These are the activations of a small neural network, seen along a few directions. Each row is one input.
Each table varies a few parts of the input and shows all the possible inputs, shuffled.
Descriptions start from the smaller parts, as in this example, which fits no table here: one of 4 places along a line, together with either a single point or one of 9 places along a line or (one of 2 separate values, together with one of 8 places around a ring).
Shared parts are said once, and a part with two or three values counts as separate values.

Other details of the inputs vary at random and push rows far along two fixed directions, the same in every table; ignore that.

Table:
R1: 6, 15, 3, 0, -6, 5, 18, 46, 1, -10, 12, 18, 3, 26, 17
R2: 2, 13, 1, 2, -9, 2, 15, 38, -7, -12, 12, 19, -1, 28, 12
R3: -10, 0, 1, -4, 15, 0, -16, -18, 6, 4, -11, -8, 2, -16, -3
R4: -4, 2, -5, -2, 11, -3, -15, -15, 8, 3, -12, -8, 4, -16, -6
R5: -5, -3, -1, -1, 18, -4, -19, -5, 20, 5, -13, -4, 8, -14, 0
R6: 4, -15, 10, 4, -9, -10, 12, -34, 27, 13, 13, -19, -6, -26, -17
R7: 6, 12, -5, 4, -13, -1, 13, 39, -7, -11, 10, 20, -1, 27, 9
R8: -4, -2, -4, 2, 14, -2, -15, -6, 12, 5, -15, -8, 3, -17, -1
R9: -4, -4, -4, 3, 14, -2, -16, -5, 11, 6, -14, -5, 1, -16, 1
R10: 7, -18, 14, 2, -6, -10, 10, -30, 28, 15, 10, -19, -8, -25, -12
R11: 5, -19, 10, 8, -8, -9, 13, -28, 29, 15, 11, -20, -8, -27, -13
R12: -4, -2, 4, -4, 20, -2, -18, -8, 9, 7, -14, -4, -1, -14, 3
R13: 3, 16, 3, 2, -10, 2, 16, 40, -7, -13, 13, 17, 2, 27, 12
R14: -8, 0, 6, -3, 20, 0, -17, -8, 18, 4, -11, -8, 10, -15, 1
R15: 13, -36, -13, 7, -63, 11, 37, -69, -79, 4, 34, -15, -23, 18, -36
R16: -8, 3, -1, -4, 11, -1, -14, -16, 6, 2, -11, -9, 6, -17, -4
R17: -5, 0, -5, -2, 11, -3, -17, -15, 7, 4, -11, -5, 2, -15, -5
R18: -7, -1, 0, 0, 15, 1, -14, -9, 10, 4, -15, -10, 5, -19, 1
R19: 6, 13, 2, 0, -6, 5, 18, 46, 2, -9, 12, 20, 0, 28, 17
R20: 7, 12, 0, 2, -5, 3, 17, 48, 2, -8, 11, 23, -1, 29, 17
R21: 2, -18, 10, 10, -10, -12, 10, -33, 23, 12, 11, -20, -8, -27, -17
R22: 9, 14, 7, -5, -5, 3, 16, 44, 1, -9, 11, 21, 0, 30, 18
R23: 12, 13, 1, -3, -9, 0, 14, 45, 1, -8, 9, 22, -1, 29, 16
R24: -9, 3, 2, -4, 14, 1, -15, -16, 6, 3, -9, -9, 5, -16, -2
R25: -8, -3, 2, -2, 22, -3, -19, -6, 19, 6, -12, -3, 7, -13, 1
R26: 5, 13, 6, -3, -3, 2, 15, 45, 10, -10, 12, 21, 7, 30, 16
R27: -5, 0, 7, -5, 18, 1, -16, -10, 8, 5, -13, -9, 3, -16, 3
R28: -2, -16, -25, 4, -44, 18, 10, -52, -106, -10, 8, -7, -16, 21, -24
R29: -3, -1, 0, -2, 17, -5, -17, -5, 21, 4, -14, -6, 10, -14, -2
R30: -2, -19, -27, 6, -39, 18, 6, -52, -107, -6, 9, -2, -21, 24, -23
R31: -9, 0, -1, -3, 16, -2, -17, -15, 7, 5, -11, -4, 1, -15, -3
R32: 0, -1, 0, -3, 13, -3, -16, -10, 9, 5, -15, -8, 2, -15, 0
R33: 10, 16, 5, -6, -9, 3, 18, 43, -1, -11, 9, 18, 4, 28, 16
R34: -7, 0, 3, -4, 18, -2, -16, -7, 19, 3, -14, -8, 12, -16, 0
R35: 7, 14, -4, 3, -13, -2, 16, 39, -6, -13, 10, 18, 1, 27, 8
Description of these inputs: one of 5 separate values, together with either a single point or one of 6 places around a ring.
Q: The inputs of R12 and R25 match in every part but the choice among 5 separate values. If R23 is changed in the same way as R12 into R25, which row does it become?
A: R5
Q: Which other rows agree with R16 in the choice among 5 separate values? List them by row number.
A: R3, R4, R6, R17, R24, R31
Q: Which other rows does R15 become when the choice among 5 separate values takes its other values? List them by row number.
A: R6, R10, R11, R21

Table:
R36: -12, -35, -24, 12, -16, 15, -4, -70, -54, 15, 12, -13, -19, -9, -26
R37: 12, 1, -8, 7, -31, 6, 47, 47, -10, -7, 46, 37, -14, 58, 6
R38: 2, -26, 5, -17, -17, 24, -7, -76, -67, 7, 2, -23, 2, 5, -18
R39: -23, -14, -11, 2, -24, 2, -1, -78, -55, -4, 11, -18, -8, -11, -41
R40: 27, 17, -14, 16, -46, -6, 34, 65, -26, -15, 22, 24, -19, 41, 13
R41: 31, 15, -13, 13, -44, -11, 37, 61, -22, -17, 21, 27, -23, 46, 9
R42: 27, 10, 21, -22, -28, 13, 42, 40, -20, -14, 36, 27, 9, 69, 16
R43: -26, -10, 11, 26, 45, -19, -42, -20, 55, 19, -25, -27, -8, -69, -3
R44: 5, -13, 5, -12, 32, -19, -39, -39, 67, 14, -29, -29, 26, -45, -20
R45: 9, -31, -38, 5, -31, 14, -8, -78, -62, 16, -5, -17, -19, -11, -29
R46: -15, 11, -4, 6, 34, -10, -33, -16, 48, 6, -39, -37, 21, -65, -5
R47: 12, -33, -37, 1, -28, 10, -6, -82, -57, 15, -5, -15, -23, -6, -34
R48: 26, 6, 6, -17, -24, 16, 45, 44, -19, -4, 36, 35, -16, 62, 24
R49: 12, -7, -1, 14, -31, 0, 45, 56, -20, -10, 33, 37, -14, 56, 10
R50: 14, 33, 18, -21, -32, 7, 47, 39, -24, -22, 36, 31, 1, 55, 15
R51: 21, 33, -10, -5, -50, -3, 44, 49, -18, -26, 32, 27, 9, 43, 0
R52: -7, 25, -4, 17, -33, 14, 46, 61, -30, -28, 33, 20, 5, 42, 13
R53: -9, 35, 8, -22, 55, 2, -36, 75, 43, -11, -25, 33, 22, 19, 41
R54: -3, -10, -32, 6, -28, 9, 0, -65, -76, -8, -15, -31, -6, -15, -33
R55: -2, -22, -3, 5, -15, 15, -12, -59, -79, 8, -7, -24, -35, -15, -7
R56: -38, 3, 11, 12, 52, -12, -32, -24, 60, 7, -29, -34, 16, -65, -7
R57: -6, -18, 12, 1, 71, -34, -58, -19, 118, 32, -60, -30, 12, -86, -1
R58: -7, 9, 25, 1, 26, -14, -1, 48, 88, -3, 12, 8, 33, -1, 17
R59: 1, -30, -10, -11, -11, 26, -6, -73, -66, 19, 2, -16, -22, -5, -11
R60: -24, 11, 23, -6, 51, 8, -33, -20, 41, 7, -37, -36, 14, -60, 13
R61: 12, 2, 5, -1, -37, 2, 42, 42, -10, -20, 46, 29, 10, 66, 2
R62: 11, 3, 33, -14, 35, -8, 5, 57, 63, 10, -7, 16, 0, 3, 34
R63: -2, -19, -2, 6, 34, -18, -38, -19, 55, 25, -41, -23, 4, -58, -2
R64: 2, -8, -26, -7, -37, -1, -2, -82, -64, -6, -1, -20, -6, -12, -44
R65: -27, -14, -40, 8, 9, 13, -43, -48, -83, -7, -19, 7, 3, 10, -23
R66: -19, 31, 24, 3, 22, -17, 4, 48, 83, -8, 12, 12, 25, -16, 11
R67: -11, -7, 26, -2, 53, -14, -42, -27, 47, 21, -34, -29, -15, -59, 10
R68: -13, -29, -14, 26, -16, -2, -9, -62, -61, 7, 1, -18, -33, -15, -28
R69: 9, 30, 12, -9, -24, 20, 47, 54, -35, -27, 21, 19, -1, 51, 26
R70: -12, -43, -17, 19, -17, 10, -5, -61, -65, 12, -1, -13, -20, -11, -22
R71: 9, 5, 32, -10, 31, -2, 3, 63, 60, 9, -7, 14, 3, -1, 38
R72: -3, 35, -18, -7, 39, -14, -39, 76, 54, -9, -34, 33, 29, 14, 22
R73: -2, 39, 36, -19, 23, -6, 8, 47, 63, -6, 7, 11, 21, -5, 26
R74: 18, 15, 12, -8, 10, -15, -1, 47, 76, -2, -1, 6, 34, 1, 9
Q: The inputs of R68 and R67 match in every part but one. If R39 is changed in the same way as R68 into R67, which row does it become?
A: R50
Q: Describe the family of inputs behind these rows.
A: one of 3 separate values, together with either a single point or (one of 2 separate values, together with one of 6 places around a ring)
Q: Which other rows does R41 become when the choice among 2 separate values takes its other values? List them by row number.
A: R40
Q: Which other rows does R52 become when the choice among 3 separate values takes its other values? List them by row number.
A: R46, R60
